These are the activations of a small neural network, seen along a few directions. Each row is one input.
In each table, some parts of the input vary, and every possible input appears once, in random order.
A made-up example of a description, with smaller parts first: values(2) and (point or line(9) or (line(4) and ring(8))).
Shared parts are said once, and a part with two or three values counts as separate values.
(in the rows, 128 means zero)

Other details of the inputs shift rows strongly along two fixed directions, in all tables alike. That doesn't count.

A family of inputs:
row 1: [101 147 148 101 145  52 156 129 117  61 146 115 111]
row 2: [118 152 125 204 103  73 153 146 144 155 157 133 120]
row 3: [134 141 104 115 108 162 125 133 160 156 121 131 139]
row 4: [148 101 117 112 127 194  83 132 138 149 106 137 148]
row 5: [156 110 123 139 116 183  90 134 129 156  98 154 144]
row 6: [120 140 138 150 127  83 156 125 120 109 144 109 128]
row 7: [ 91 119 149 126 137  85 162 133  97  92 155 121 118]
row 8: [146 114 124 131 109 191  87 138 138 167  98 143 143]
row 9: [118 162 140 175 108  92 126 142 168 125 158 131 133]
row 10: [124 103 123  80 134 163 119 124 122 118 123 132 132]
row 11: [108 142 147 184 135  75 173 141 117 104 163 111 128]
row 12: [181 132 126 118 109 174  74 135 178 135 117 139 140]
row 13: [119 138 133  98 150  51 175 112  83  76 142 108 107]
row 14: [128 121 128 176 134 139 121 141 132 141 140 131 153]
row 15: [129 123 119 171  84 188  92 144 163 192 123 160 140]
row 16: [123 121 127 164 107 147 109 135 129 157 119 146 134]
row 17: [108 140 133 159 112  77 161 124 130 137 142 124  98]
row 18: [ 96 114 149 146 138  78 158 136  91  92 156 119 123]
row 19: [130 140 141 128 140  80 157 119 104  93 144 109 124]
row 20: [140 135 130 187 119 141 126 140 143 144 145 127 145]
row 21: [130 121 117 148  97 183  93 134 147 177 119 158 139]
row 22: [153 139 137 211 110 136 125 149 151 151 156 137 145]
row 23: [126 117 119 116 137 184 107 125 140 147 132 136 153]
row 24: [131 119 110  84 130 152 117 108 136 151 103 122 115]
row 25: [100 126 140 111 144  73 160 120  78  87 116 113  98]
row 26: [120 126 117  26 163 169 140 112 113  97 110 120 122]
row 27: [137 152 139 143 118 118 106 148 163 125 132 135 132]
row 28: [145 117 119  61 147 142 121 105 112 125  94 120 113]
row 29: [136 151 119 200  94 118 117 138 163 183 134 134 131]
row 30: [109 132 134 193 106 101 135 135 133 154 136 136 116]
row 31: [105 147 146 114 133  66 153 126 131  71 151 119 115]
row 32: [118 125 130 222 116 126 126 155 147 161 164 135 156]
row 33: [131 149 125 197 101 119 134 143 163 159 140 120 144]
row 34: [103 139 120  75 143  71 172 106 105  90 134 110 100]
row 35: [136 154 147 216  93  81 124 151 159 121 162 136 132]
row 36: [116 110 116  19 154 160 125 104 104 108  87 126 103]
row 37: [150 110 129 101 163 150 113 119 104 106 124 133 148]
row 38: [103 127 131 117 155 133 136 127 119 123 139 124 137]
row 39: [164 119 112 146 108 189  88 137 144 174  98 142 130]
row 40: [129 124 120  52 156 171 128 119 118 109 108 117 134]
row 41: [143 137  94 100 115 170 101 125 163 173 113 138 128]
row 42: [136 140 152 168 127  70 150 128 113 128 148 126 110]
row 43: [128 117 135 204 133 112 133 139 127 132 154 131 152]
row 44: [171 115 116 135 118 196  78 133 140 175  94 146 127]
row 45: [135 117 114  53 149 152 120 105 117 131  91 117 115]
row 46: [123 129 105  45 137 155 131 108 131 115 108 110 128]
row 47: [113 120 120  39 151 127 143  99 121 120  99 122  99]
row 48: [146 101 135  51 162 152 114 114  80  90  87 137 129]
row 49: [137 129 107  73 129 166 118 121 145 139 103 115 133]
row 50: [167 103 135 156 122 181  89 143 143 153 124 149 151]
row 51: [ 97 143 134 170 123  89 165 129 127 110 165 114 129]
row 52: [132 138 134  98 151  59 165 109  84  80 141 116 111]
row 53: [ 82 133 140 140 126  66 162 116  95 101 140 113  96]
row 54: [140  91 135  63 160 147 121 119  93  87 110 124 132]
Description of these inputs: line(6) and (point or ring(8)).
The inputs of row 7 and row 54 match in every part but the line(6) part. If row 15 is changed in the same way as row 7 into row 54, which row does it become?
Answer: row 5
The inputs of row 38 and row 23 match in every part but the line(6) part. If row 26 is changed in the same way as row 38 into row 23, which row does it become?
Answer: row 51
List by row number the other rows that have the line(6) part in common with row 25.
Answer: row 4, row 8, row 11, row 14, row 27, row 29, row 33, row 45

A family of inputs:
row 55: [131 136 145 236 116  84 139 158 145 129 179 133 158]
row 56: [123 125 109  45 151 125 149 104 104 123 106 115 103]
row 57: [164  87 131  49 154 174  95 108  82 113  84 139 124]
row 58: [174 138 121 136 108 182  90 135 177 151 128 141 148]
row 59: [152 115 118  51 174 178  99 118 120 101 106 117 156]
row 60: [ 97 151 136 116 135  53 162 116 127 102 140 116  98]
row 61: [144 137  97 131 111 176 109 124 166 202 102 134 132]
row 62: [123 139 149  53 173  72 172 110  89  34 131  99 116]
row 63: [131 122 134 207 111 166 100 152 157 166 147 137 148]
row 64: [119 161 138 205  88  64 143 147 160 131 160 126 121]
row 65: [134 123 104 156  93 193 102 134 163 196 104 139 142]
row 66: [177 103 125 181 110 188  74 142 137 183  99 154 143]
row 67: [123 102 103   8 147 183 122  97  98 113  87 115 113]
row 68: [ 97 113 156 151 144  78 162 135  98  87 161 126 129]
row 69: [ 79 123 150 121 153  78 173 123  74  85 141 119 120]
row 70: [109 159 143 149 116  59 158 136 130  98 150 113 112]
row 71: [ 88 131 143 207 111  88 158 143 108 127 166 140 125]
row 72: [141 139 101 103 108 162  97 125 171 165 113 142 115]
What do these inputs look like to the network?
Answer: values(2) and (point or ring(8))
Start at row 64 and move only the ring(8) part, one step at a time. The first step leads to row 58. Which rows follow, in order?
Answer: row 55, row 68, row 71, row 67, row 56, row 72
